Look-ups in named tables: a row name and a column name give one cell, copied from the table.

gonasi:
cols = dab, papu, bugufa, bos, pomose, tum, zesus, puzot
rotev: [-0.4, -0.3, -0.3, -0.4, -0.4, -0.4, -0.6, -0.4]
tota: [-0.4, -0.4, 0.0, -0.4, -0.4, -0.5, -0.6, -0.4]
mis: [-0.4, -0.4, -0.6, 0.9, -0.4, -0.4, -0.6, -0.4]

rotev, bugufa: -0.3
mis, papu: -0.4
rotev, pomose: -0.4
rotev, zesus: -0.6
tota, papu: -0.4
mis, bugufa: -0.6
mis, pomose: -0.4
mis, bos: 0.9
tota, pomose: -0.4
tota, bos: -0.4
tota, bugufa: 0.0
rotev, puzot: -0.4
tota, dab: -0.4
mis, dab: -0.4
Row with the largest papu: rotev

bal =
|  | fakik | femezo | nek | vebidub | vub | gep |
|---|---|---|---|---|---|---|
| bebe | 142 | 64 | 190 | 140 | 154 | 153 |
| nepoget | 80 | 149 | 166 | 139 | 158 | 164 |
| pari | 119 | 101 | 143 | 146 | 113 | 94 |
| mikibat | 127 | 146 | 143 | 111 | 113 | 92 |
| fomir | 116 | 113 | 97 | 185 | 126 | 125 |
| peraba | 146 | 162 | 150 | 148 | 149 | 168 |
| losuto | 136 | 90 | 136 | 146 | 158 | 152 |
| vov | 105 | 144 | 104 | 135 | 94 | 104 |
| dilaku | 134 | 82 | 53 | 109 | 127 | 109 |
| tubiv | 203 | 74 | 137 | 174 | 177 | 30 |
| fulug | 146 | 178 | 161 | 107 | 130 | 121 |
| geg | 114 | 124 | 145 | 138 | 113 | 104 |
| zuniki | 102 | 98 | 65 | 71 | 58 | 86 |

What is the vub of vov in bal?
94
What is the fakik of vov in bal?
105
What is the gep of geg in bal?
104
What is the nek of mikibat in bal?
143
What is the gep of vov in bal?
104
What is the femezo of peraba in bal?
162

dopami =
           tal     dif    non
vugik   -81663  -36658  32255
purobu  -29986   61957  26973
bas     -54968  -81125   -112

tal of vugik: -81663
non of vugik: 32255
non of purobu: 26973
non of bas: -112
dif of purobu: 61957
dif of vugik: -36658
tal of purobu: -29986
dif of bas: -81125
tal of bas: -54968
Which row has the largest tal? purobu

finogo.csv
,kif,kepep,fus
tuk,-5362,-3983,-1774
bizazov,-3687,893,-1672
tef,-1290,4004,-877
rin,-2083,3857,1241
zos,-1147,2147,4509
res,-639,-5931,5896
lon,-6828,-4047,-1456
binu,-3243,3072,1178
vobub,-1627,1958,-2430
dirig,-2321,-3734,-2119
rifef,3426,-3487,-435
lununa,2672,-345,7128

kepep of res: -5931
fus of dirig: -2119
kepep of zos: 2147
kif of vobub: -1627
kif of tuk: -5362
kepep of dirig: -3734
kif of rifef: 3426
fus of binu: 1178
kepep of lon: -4047

ketelap =
	mipa	katin	roli
kog	0.5	0.3	0.6
kileke	0.5	0.2	0.6
pip	0.2	0.7	0.5
pili	0.4	0.5	0.5
sedule	0.5	0.6	0.5
lifa	0.5	0.4	0.6
bamim	0.6	0.9	0.6
lazi	0.9	0.7	0.6

What is the mipa of sedule in ketelap? 0.5
What is the katin of sedule in ketelap? 0.6
What is the katin of lifa in ketelap? 0.4
What is the katin of kog in ketelap? 0.3
What is the roli of lifa in ketelap? 0.6
What is the roli of kog in ketelap? 0.6
What is the roli of pip in ketelap? 0.5
What is the mipa of pip in ketelap? 0.2
What is the roli of sedule in ketelap? 0.5

kapima.tsv
	fenoliv	toze	dafumu	fos	vem	befusuk	num	dutevup	zodonu	nikapus
fako	-1.218	3.182	-2.466	3.979	5.981	2.420	-4.381	1.715	2.449	-1.720
sefop	3.078	3.923	3.334	0.616	3.691	0.679	6.805	-0.981	-1.639	8.182
ruzabim	2.676	1.742	1.642	-2.736	-1.313	3.809	5.236	7.823	3.015	6.026
momoz	1.786	5.356	0.233	-1.013	-2.526	-3.732	-0.994	0.794	1.638	4.520
bimoni	0.875	2.017	2.744	5.154	4.580	6.418	3.198	9.116	-0.472	4.636
kipibe	5.115	2.654	3.838	3.829	5.838	7.881	7.981	2.528	5.058	2.812
fononon	3.683	3.797	0.260	1.676	-0.385	5.429	-0.897	6.148	8.928	-0.082
deleza	-0.677	0.055	1.673	1.995	0.933	-4.245	1.393	-3.731	2.117	-0.671
bagi	4.485	5.104	-1.673	0.237	0.359	3.441	-1.501	2.757	7.728	-3.969
sizuv	2.229	0.104	0.695	6.308	0.372	7.044	3.751	0.228	2.840	-6.360
gef	1.708	-0.658	5.905	3.042	-1.971	-0.700	8.185	3.914	-0.547	3.022
sede	3.948	7.256	0.915	4.062	5.994	-0.479	-0.230	-4.144	3.242	0.960
nem	-0.696	1.905	3.002	0.693	5.664	-3.937	0.174	4.280	-1.508	5.751
geta	1.243	-0.654	1.949	5.895	-1.666	6.777	5.482	2.597	5.061	-1.780

What is the fenoliv of kipibe in kapima?
5.115
What is the toze of sefop in kapima?
3.923
What is the fos of momoz in kapima?
-1.013
What is the befusuk of sede in kapima?
-0.479
What is the num of fako in kapima?
-4.381
What is the dutevup of sede in kapima?
-4.144
What is the fenoliv of momoz in kapima?
1.786
What is the nikapus of sizuv in kapima?
-6.360
What is the nikapus of kipibe in kapima?
2.812
What is the fos of sede in kapima?
4.062
What is the fenoliv of bagi in kapima?
4.485
What is the num of nem in kapima?
0.174
What is the toze of kipibe in kapima?
2.654
What is the vem of deleza in kapima?
0.933
What is the vem of fononon in kapima?
-0.385

musefo.tsv
	bos	fikuvo	gatuf	virobi	lidu
kod	486	251	24	300	-528
bobe	617	434	212	-19	-458
meloti	-71	610	202	697	-227
faz	187	231	-35	665	-475
lesakap	-126	529	-417	-101	177
bomanos	-163	469	-397	-134	154
lum	556	427	276	-93	-209
dom	623	432	213	-32	-431
duto	26	402	75	712	-361

What is the virobi of lesakap in musefo? -101
What is the virobi of bobe in musefo? -19
What is the bos of bobe in musefo? 617
What is the virobi of faz in musefo? 665
What is the bos of faz in musefo? 187
What is the gatuf of lum in musefo? 276
What is the bos of kod in musefo? 486
What is the gatuf of bobe in musefo? 212
What is the virobi of dom in musefo? -32
What is the fikuvo of bomanos in musefo? 469
What is the lidu of bobe in musefo? -458
What is the gatuf of duto in musefo? 75
What is the bos of meloti in musefo? -71
What is the virobi of duto in musefo? 712
What is the gatuf of bomanos in musefo? -397
What is the gatuf of lesakap in musefo? -417
What is the lidu of duto in musefo? -361
What is the lidu of meloti in musefo? -227

miru.tsv
	mirem	niva	zimopar	kunukid
gokove	168	168	201	101
papatar	208	121	113	130
devatel	110	194	153	111
riv	186	134	58	61

mirem of riv is 186
kunukid of gokove is 101
mirem of devatel is 110
mirem of papatar is 208
zimopar of riv is 58
kunukid of devatel is 111
mirem of gokove is 168
zimopar of devatel is 153
niva of riv is 134
niva of gokove is 168

tup
cols = depaf, pupanuk, roz, gira, mupo, nineno, pefazu, dibodu, diminu
gunis: [64, 72, 117, 126, 131, 66, 129, 97, 187]
naba: [3, 136, 196, 114, 89, 55, 92, 176, 138]
niz: [48, 123, 80, 208, 48, 43, 72, 36, 43]
feb: [62, 57, 141, 107, 180, 88, 136, 93, 149]
gilatin: [114, 143, 147, 43, 10, 26, 87, 148, 202]

gunis, pefazu: 129
gilatin, pefazu: 87
niz, gira: 208
naba, gira: 114
gilatin, roz: 147
gunis, depaf: 64
gunis, dibodu: 97
feb, pupanuk: 57
gunis, gira: 126
gilatin, mupo: 10
Row with the largest nineno: feb

semif =
|  | nogem | zot | kep | binud |
|---|---|---|---|---|
| befa | 166 | 77 | 112 | 195 |
| bes | 84 | 104 | 101 | 72 |
| mifik | 119 | 76 | 147 | 112 |
| milu | 117 | 95 | 87 | 158 |
| tedi | 173 | 114 | 81 | 100 |
| fures | 65 | 123 | 91 | 33 |
| dun | 115 | 92 | 141 | 122 |
| sifiba | 62 | 115 | 108 | 37 |
| vin | 101 | 79 | 176 | 30 |
| deku | 132 | 95 | 72 | 178 |
| lasegu | 91 | 96 | 157 | 29 |
| gudovub | 98 | 115 | 82 | 72 |
| zavatoz | 70 | 116 | 79 | 55 |
| vana | 87 | 92 | 92 | 33 |

What is the binud of vin in semif?
30
What is the kep of mifik in semif?
147
What is the kep of bes in semif?
101
What is the zot of bes in semif?
104
What is the zot of vin in semif?
79
What is the kep of lasegu in semif?
157
What is the binud of milu in semif?
158
What is the kep of sifiba in semif?
108
What is the binud of dun in semif?
122
What is the zot of deku in semif?
95
What is the binud of bes in semif?
72
What is the nogem of zavatoz in semif?
70
What is the nogem of deku in semif?
132
What is the kep of dun in semif?
141
What is the kep of milu in semif?
87
What is the zot of milu in semif?
95
What is the nogem of befa in semif?
166
What is the binud of sifiba in semif?
37
What is the binud of zavatoz in semif?
55
What is the kep of befa in semif?
112

